Each row below holds a small network's activations on one input, seen along a few directions.
In each table, some parts of the input vary, and every possible input appears once, in random order.
Descriptions start from the smaller parts, as in this example, which fits no table here: ring(8) and (point or line(11) or (values(3) and line(6))).
Shared parts are said once, and a part with two or three values counts as separate values.
In the rows, 128 means zero.

Other details of the inputs shift rows strongly along two fixed directions, in all tables alike. That doesn't count.
These rows show it; all are for the same input, with only those details redrawn:
[207  85  45  40 155  91 103  99  73  73 138 129 210  90]
[155  94 104  95 158  96 109 104  91  91 135 124 166 107]
[ 89 138 145 150 107 147 135 105 179 125 119 121  52 123]
[187 154  10  46  48 198 124  65 211 100 118 123  61  60]
[ 56 122 198 192 144 112 136 126 147 132 123 121  72 150]
[125 158  81 107  63 187 134  85 215 121 111 118  29  90]
[ 94 132 139 143 109 148 130 103 171 124 116 118  60 119]

A family of inputs:
R1: [ 78  83 229 187 208  70 129 168  59 102 146 143 169 141]
R2: [202 154  14  42  58 175 117  62 189  94 130 115  82  69]
R3: [178 152  30  63  64 187 130  81 196  94 118 138  71  54]
R4: [146  85 140 124 180  73 125 135  53  78 141 148 190 104]
R5: [ 52 129 220 185 140 122 123 134 156 140 128 101  59 157]
R6: [104 120 162 142 115 160 119 124 178 143 126 119  66 121]
R7: [101 171 107 167 157 102 165 174  78 164 116 128 197 192]
R8: [115 192 101 162  82 174 171 163 165 202 101 131 127 174]
R9: [ 91 213  98 162  96 176 174 157 170 178 119 125 119 184]
R10: [214  91 105  68 120  89  96 117  88 107 151 125 181 100]
R11: [177 132  93  76 103 131 106 109 134  94 147 107 119 102]
R12: [174 165  32  90 144 117 138 139  50 135 117 140 246 159]
R13: [117 124 171 146  94 140 123 115 176 155 125 120  67 125]
R14: [202  71 103  61 170  82  88 125  65 101 157 120 215 110]
R15: [ 62  99 212 193 181  81 126 131 105 120 129 124 116 160]
R16: [120 123 167 149  89 161 142 128 171 139 121 153  71  94]
R17: [ 55 186 171 213 130 153 170 191 145 208 112 122 121 209]
R18: [209  91 104  65 140  92  91 124  78  98 162 118 189 107]
R19: [156 168  57  93 153 129 134 159  61 144 116 133 235 166]
R20: [167  68 132  99 153  96 107 122  90 122 138 141 186 114]
R21: [165 148  90  92  78 138 119  97 159  98 129 106  79 102]
R22: [183  97  92  75 133 139 109 120 127 105 143 146 154  79]
R23: [108 130 170 174 186  78 140 186  26 185 116 151 251 211]
R24: [ 70 184 162 190 127 161 154 175 126 198 105 133 134 206]
R25: [ 90 135 155 147 117 158 131 130 173 125 125 130  68 106]
R26: [ 97 130 183 166 107 163 141 143 172 138 131 142  58 105]
R27: [126  49 209 156 205  51 114 157  47 120 141 156 213 136]
R28: [ 81 113 179 155 150 120 120 131 138 126 135 118 102 134]
Changing only one part turns R19 into R24. The same change can be made to R28. Which row results?
Answer: R6
What is each input in this table made of?
Answer: line(4) and (values(2) or line(5))
A walk changes only the line(5) part. It starts at R18 and steps to R14. List the rest of the walk in order.
Answer: R6, R22, R26

A family of inputs:
R29: [206 101  51  46 114 147 108 101 126 103 128 142 159  70]
R30: [120 115 134 124 157  99 122 119  96  95 135 124 145 124]
R31: [ 74 134 201 183 119 130 133 139 147 171 118 119  88 170]
R32: [138 110 122 133 173  81 138 148  58 119 132 144 204 141]
R33: [163 148  98 104  77 165 129 119 175 131 137 129  85  91]
R34: [122 119 133 134 156  94 122 128  99 117 135 113 147 150]
R35: [138  91 130 120 177  79 106 125  66 123 131 121 197 153]
R36: [105 178 121 141 102 174 140 141 170 138 122 123  80 128]
R37: [115 156  97 118  86 169 136  98 194 121 119 117  47  99]
R38: [114 102 155 146 173  83 120 131  88 125 131 116 168 165]
R39: [ 63 140 188 184 145 146 138 155 141 169 118 128 104 167]
R40: [139 158 119 120  90 144 130 123 148 130 129 114 100 127]
R41: [130 162 115 125  67 173 135 115 198 155 117 114  65 127]
R42: [ 60 154 184 189 141 141 144 162 147 156 127 120  91 161]
R43: [127 141 146 140  88 163 135 125 185 148 129 133  74 118]
R44: [182 132  50  66 126 149 121 128 122 120 135 131 182 109]
R45: [147 111  87  89 127 131 112  99 129 114 122 130 139 103]
R46: [ 79 133 181 177 154  97 128 135 107 123 130 111 117 169]
R47: [119  94 165 143 165  97 124 142  97 111 138 131 143 119]
R48: [183 126  53  78 121 135 131 116 106 126 115 152 183 110]
R49: [146 126 106 121 150  98 138 139  70 109 130 146 193 131]
R50: [103  94 161 143 175  87 121 127  99 114 128 128 155 141]
R51: [156 138 110 106  78 172 124 113 177 146 127 139  89 103]
R52: [ 99 129 199 175 133 114 130 149 123 133 140 132 108 140]
R53: [130 170 113 126  67 169 137 119 190 148 123 110  57 122]
R54: [ 85 117 194 172 145 115 132 141 123 116 131 132  99 130]
R55: [141  75 148 121 173  86 113 137  83 107 137 139 184 119]
R56: [200 133  23  61 104 145 135 110 121 116 121 146 182  95]
Changing only one part turns R48 into R56. The same change can be made to R51. Which row results?
Answer: R43
What is each input in this table made of?
Answer: line(4) and (values(2) or ring(5))
List by row number the other rows that have the line(4) part in common with R47.
Answer: R32, R33, R34, R37, R42, R53
List by row number the other rows that have the line(4) part in common with R46.
Answer: R30, R36, R40, R49, R52, R54
